These are the activations of a small neural network, seen along a few directions. Each row is one input.
In each table, some parts of the input vary, and every possible input appears once, in random order.
A made-up example of a description, with smaller parts first: values(3) and (point or line(11) or (line(6) and ring(8))).
Shared parts are said once, and a part with two or three values counts as separate values.
In the rows, 128 means zero.

Other details of the inputs vary at random and push rows far along three fixed directions, the same in every table; ignore that.

Table:
x1: [121 122 122 146 108 101 152 159 191 166 103 102]
x2: [128 154 122 103 137 208 175 113  24  59 178 129]
x3: [152 106 122 118 145 118  96 142 160 123 133 150]
x4: [126 121 152 114  96 117 125  95 102 125  94 142]
x5: [127 136 165 132  94 121 112  95  96 116 100 132]
x6: [133 125 153 113  93 117 123  94 101 126  94 137]
x7: [115 131 113 132 157 109  91 136 141 137 130 147]
x8: [111 139 127 128  76 204 249 140  78 106 176  65]
x9: [139 136 111 112 148 123 107 139 158 138 108 153]
x10: [135 131 161 137 105 128 120  85 101 116  91 130]
x11: [134 123 147 135 103 110 109  89  86 116 102 119]
x12: [130 126  99 118 147 156 141 150 140 100 180 136]
x13: [135 127 125 123 167 113  98 139 144 135 121 137]
x14: [120 134 157 143  97 117 110  98  91 118 104 140]
x15: [109 122 157 186  40  94 183 115 124 151 113  46]
x16: [128 132 142 121  92 115 125  99 105 116  88 148]
x17: [130 140 125 130 154 119  88 142 146 141 128 145]
x18: [138 131 109 117 158 106 109 128 144 152 127 153]
x19: [129 149  96 104 151 160 150 161 138 121 153 136]
x20: [123 123  98 120 149 157 143 150 139  98 179 141]
x21: [133 123 113 128 164 116  90 134 142 137 123 132]
x22: [155 101 152 134  90 127 119  93 109 102 103 139]
x23: [134 135 129 123 164 124  99 134 155 137 118 141]
x24: [122 148 106 130 162 176 137 159 127 122 167 131]
x25: [145 117 106 115 148 167 144 158 139 103 173 132]
x26: [132 137 129 120 162 118  98 136 152 136 121 141]
x27: [117 159 126 103 135 213 177 111  33  59 176 138]
x28: [128 131 112 137 160 121  91 130 146 141 125 141]
x29: [125 121 157 135 108 110 120  95  88 111  97 132]
x30: [146 105 122 118 144 116  97 144 158 121 133 153]
x31: [123 165 123 112 125 210 162 116  31  69 181 137]
x32: [132 130 109 117 157 104 110 130 142 151 128 156]
x33: [135 136 143 120  90 115 124  98 104 117  89 143]
x34: [136 127 122 102 152 121 104 137 153 146 117 148]
x35: [132 138 125 133 155 124  89 139 148 142 125 145]
x36: [134 136 164 134  97 129 112  90 100 118  96 129]
x37: [118 119 115 127 162 108  92 139 139 133 125 141]
x38: [147 111 144 140  90 125 118  81 113 100 109 140]
x39: [131 135 146 141  98 111 108  86  88 119 107 125]
x40: [128 126 141 130 101 102 130  85  90 130 103 148]
x41: [133 137 165 132  95 124 111  93  98 118  99 129]
x42: [125 123 115 124 162 108  90 139 139 135 127 136]
x43: [130 133 131 127 157 134  94 137 156 140 117 145]
x44: [146 115 113 127 146 119  97 128 167 121 135 150]
x45: [136 128  99 119 148 158 141 149 142 101 180 133]
x46: [131 119 113 132 165 120  92 134 144 137 120 135]
x47: [110 109 129 177  84  78 194 159 194 197 121  61]
x48: [126 135 129 120 161 116  99 138 151 135 121 145]
x49: [122 135 113 130 156 109  89 136 141 139 132 142]
x50: [110 104 168 170  28  82 204 116 144 175  98  39]
x51: [137 126 124 126 168 118  99 137 146 136 118 137]
x52: [127 135 105 122 176 171 148 157 124 115 162 122]
x53: [119 118 120 157 110  85 168 154 183 185 127  87]
x54: [ 80 133 119 160 108 148 224 212 178 155 187  46]
x55: [ 92 119 111 137 114 131 209 183 163 162 170  70]
x56: [129 137 104  99 157 169 152 156 136 130 158 129]
x57: [142 101 153 130  89 116 118  98 104  99 109 145]
x58: [124 135 100 100 162 159 151 152 128 133 169 126]
x59: [117 107 129 144 115  96 152 149 184 181 114  91]
x60: [130 121 150 116  97 110 123  86  94 130 100 134]
Each input here is: line(5) and (values(2) or line(4) or ring(6)).
Q: The inputs of x52 and x2 match in every part but the line(5) part. If x38 is changed in the same way as x52 into x2, which row does it become?
A: x12
Q: The inputs of x23 and x48 match in every part but the line(5) part. If x21 is changed in the same way as x23 into x48, which row does it become?
A: x42
Q: A walk changes only the line(5) part. It starts at x57 and steps to x30. List the rest of the walk in order.
A: x3, x25, x22
Q: Which other rows does x40 become when the line(4) part takes its other values? List them by row number.
A: x4, x16, x55
Q: Which other rows does x25 become when the values(2) part takes its other values? List them by row number.
A: x44

Table:
x61: [120 139 162 162  93  76  95 101 128 156  66 116]
x62: [131 137  84  76 181 182 125 142  96  90 182 188]
x63: [122 124 115 127 163 132 112 177 180 119 159 137]
x64: [137 126 124 141 140 122 108 149 175 127 129 140]
x65: [116 136 121 128 157 118 130 142 156 168 114 119]
x66: [133 129 100 118 157 137 132 166 187 135 146 145]
x67: [135 111 143 119 106  92 117 127 161 137  99 149]
x68: [148 131  95  64 186 197 129 145 105  87 168 176]
x69: [130 114 133 154 113  93  96 120 151 137 109 136]
x70: [ 87 115 124 172  78 130 215 187 154 133 186  44]
x71: [103 109 110 150  86 119 240 175 146 154 178  46]
x72: [119 147 141 140 120  95 103 124 144 165  95 122]
x73: [111 132 167 154  97  71  89 109 127 148  74 115]
x74: [112 125 154 143 139  96  97 129 139 151 100 115]
x75: [143 125 121 109 160 144  86  89  63  78 142 167]
x76: [142 110 129 141 122  85 106 108 145 152 113 124]
x77: [111 137 139 124 118  85 117 129 140 164  91 130]
x78: [124 125  97 126 157 130 120 165 175 145 163 138]
x79: [138 126 125 127 134 121 114 146 178 137 132 141]
x80: [133 125 141 145  48 149 209  70  39  95 136  84]
x81: [129 117 179 146  35 163 190  87  49  72 125  73]
x82: [137 146 156 126 135 145  93  71  56 106  93 154]
x83: [157 126 129 123 136 135  87  63  56  86 117 166]
x84: [120 137 156 147  87  73 109  93 130 164  58 121]
x85: [125 118 106 131 135 111 121 141 167 146 131 140]
x86: [ 97 150 122 114 112 194 236 148  64 114 181  79]
x87: [144 120 109 115 162 148 124 167 183 142 149 125]
x88: [166 123 143  96 119 156  97  65  76  86  90 173]
x89: [142 119 108 129 167 149 120 171 180 131 146 122]
x90: [127 162 104  93 198 195 123 136  91 116 167 153]
Q: Describe the family of inputs behind these rows.
A: line(5) and (values(2) or line(4))
Q: The inputs of x77 and x73 match in every part but the line(5) part. If x86 is changed in the same way as x77 into x73, which row does it become?
A: x74
Q: Which other rows does x68 become when the line(4) part takes its other values? List them by row number.
A: x62, x67, x71

Table:
x91: [102 145  91 112 171 140 150 169 160 149 161 134]
x92: [132 141 122 137  79 198 189 121  72  73 174 100]
x93: [123 119 150 140 140 103  75 132 142 137  94 144]
x94: [106 136 152 169  77 103 165 144 152 150 108  89]
x95: [153 107 151 123  97 131 125  62  66  79 103 147]
x96: [132 119 141 121 163  73  38 108 130 135  96 163]
x97: [137 116  70 114 193 143 109 167 166 115 163 145]
x98: [131 125 169 174  82  76 118 102 139 164  80  86]
x99: [115 124 140 154 108  68 108 117 147 160  81 136]
x100: [123 138 139 144 115  72  94 109 140 151  94 139]
x101: [156 115 147 115 108 141 115  62  65  74 108 162]
x102: [132 128 126 125 156  78  56 107 135 144  81 186]
x103: [147 125 176 155  28 130 137  59  72  84  92 110]
x104: [123 127  86 137 140 147 152 175 170 130 181 110]
x105: [110 112 160 139 108  75  99 112 153 159  84 120]
x106: [159  92 136 109 153  75  67 106 157 132  91 177]
x107: [134 125 131 133 124 118 138 144 162 170 104 102]
x108: [137  96 168 152  49  86 146 116 162 146  93 106]
x109: [136 136 175 134  75 143 133  50  55 113  81 123]
x110: [107 134 120 138 148 121 131 163 142 137 161 104]
x111: [122 142 119 104 163 183 117 116  47  76 158 163]
x112: [121 130 161 147  61  86 153 126 156 161  77  96]
x113: [113 127  96 115 201 142 105 178 143 128 166 145]
x114: [123 151 140 149 100 192 195 122  68 101 156  86]
x115: [156 133 135 106 162 115  65 112 150 151  80 163]
x116: [119 119 123 167  89 137 192 174 182 128 148  55]
x117: [125 128 119 123 161 119 111 120 145 159 118 132]
x118: [143  92 177 154  61  74 141 111 163 143  76 103]
x119: [140 118  85 117 172 127  90 148 159 123 154 156]
x120: [135 140  99 121 196 124  94 140 137 145 150 139]
x121: [117 118 131 164  75 135 191 174 183 142 172  68]
x122: [122 140 136 117 134 167 116  99  47  81 138 155]
x123: [127 121 105  91 181 127 101 161 144 137 138 147]
x124: [ 94 144 131 150  98 133 199 172 172 155 146  73]
x125: [ 92 127 145 150 101 136 188 178 168 148 150  56]
x126: [155 128  88  80 197 196 121 118  69  57 181 183]
x127: [134 127 129 111 130  80  88 112 146 157  76 163]
x128: [148 121 170 127  62 157 178  89  76  76 123 112]
x129: [105 139  96 123 186 144 134 186 145 130 190 112]
x130: [144 106  98 100 169 125 107 151 162 129 156 168]
x131: [121 132 124 131 143 123 130 124 146 162 122 117]
x132: [145 146 120  85 174 173  92  67  46  94 127 183]
x133: [150 115 141 104  92 146 133  74  66  84 129 164]
x134: [115 137 168 122  82 167 153  88  53  90 119 116]
x135: [146  98 147 129  93  81 104 108 163 145  96 149]
x136: [139 128 137 141 149  76  68  97 137 159  91 139]
x137: [125 130 125 108 155  88  72 105 140 147  90 178]
x138: [118 112 148 120 141  81  71 108 145 150  84 150]
x139: [132 145 114 111 190 152  99 142 158 144 134 147]
x140: [116 142 101 146 160 130 153 169 160 161 169  88]
x141: [145 123  94 118 179 147  89 153 169 111 134 157]
x142: [121 147 162 146  54 113 155  64  44 103 103 115]
x143: [126 137  94 115 162 153 165 170 156 161 159 104]
x144: [104 118 166 171  81 105 153 150 149 144 111  72]
x145: [115 164 100 112 149 192 163 133  65  90 175 152]
x146: [121 138  94  91 192 175 132 197 156 130 170 134]
x147: [148 108 140 137 110 102  76 112 162 136 108 161]
x148: [125 127  71 125 167 156 141 179 165 123 191 125]
x149: [132 114 103 117 154 144 170 177 172 129 175 120]
x150: [117 153  90 117 195 156 113 178 155 132 155 164]
x151: [151  98 125 123 136  77  47 101 157 140 105 184]
x152: [110 121 151 143  84 122 178 168 160 150 124  63]
x153: [136 140  89 111 143 203 162 125  79  64 179 136]
x154: [128 135  86 122 206 146 112 162 144 145 159 142]
x155: [133 111 122 138 108 112 118 129 159 139 143 137]
x156: [127 130 171 178  76  85 138 113 144 161  94  68]
x157: [115 138  97 143 167 150 156 171 151 155 165 105]
x158: [147 151 110  69 157 162  98  86  50  88 122 201]
x159: [135 131 142 121  72 192 206 126  88  79 172 104]
x160: [123 114 139 107 162  91  59 110 136 140  94 164]
x161: [117 152  83 111 196 130 113 168 147 135 170 151]
x162: [ 99 151 130 163  97 123 193 177 162 148 158  63]
x163: [118 133 143 139  79 106 165 140 149 157  98 100]
x164: [122 143 166 138  82 153 143  93  44  83 131 107]
x165: [121 122 130 114 130 115 126 146 143 147 119 121]
x166: [136 155 122  90 117 165 140  94  57  97 124 164]
x167: [136 128 142 135  89 189 204 123  86  70 163  91]
x168: [132 110 142 109 136  82  75 117 143 151  79 150]
x169: [152 143 119  87 149 173 121  82  53 104 122 161]
x170: [144  97 135 137 110  74  69 100 159 146 102 164]
x171: [123 149 105 127 153 191 170 127  66 106 172 120]
x172: [122 158 128 100 124 166 136  84  57  94 130 165]
x173: [132 113  92 132 154 128 123 149 162 121 139 126]
x174: [128 118 167 176  83  85 121 107 141 166  71  96]
x175: [102 130 155 167  90 112 166 166 153 141 143  53]
x176: [151 119 121 104 164  97  72 107 137 159  86 161]
x177: [100 149 121 158 107 125 186 176 154 148 158  76]
x178: [145 101 123 115 147 105 120 133 158 129 127 148]
x179: [122 149 167 126  65 143 147  64  55 101  90 137]
x180: [124 108 126 155 106 137 194 171 173 129 154  73]
Q: Describe the family of inputs behind these rows.
A: line(5) and (ring(6) or (values(3) and line(4)))
Q: The inputs of x95 and x180 match in every part but the line(5) part. If x91 is changed in the same way as x95 into x180, which row does it become?
A: x179
Q: The inputs of x165 and x123 match in every part but the line(5) part. If x122 is changed in the same way as x165 into x123, which row does it become?
A: x113
Q: The inputs of x135 and x133 match in every part but the line(5) part. If x145 is changed in the same way as x135 into x133, which row does it become?
A: x99
Q: Which other rows does x150 become when the values(3) part takes its other values? List them by row number.
A: x93, x174
Q: Which other rows does x164 become when the line(4) part takes its other values? List them by row number.
A: x93, x134, x146
Q: Which other rows does x108 become when the ring(6) part takes its other values? List them by row number.
A: x92, x118, x141, x147, x180
Q: A walk changes only the ring(6) part. It starts at x126 and steps to x97. List the rest of the walk in order.
A: x119, x151, x130, x106
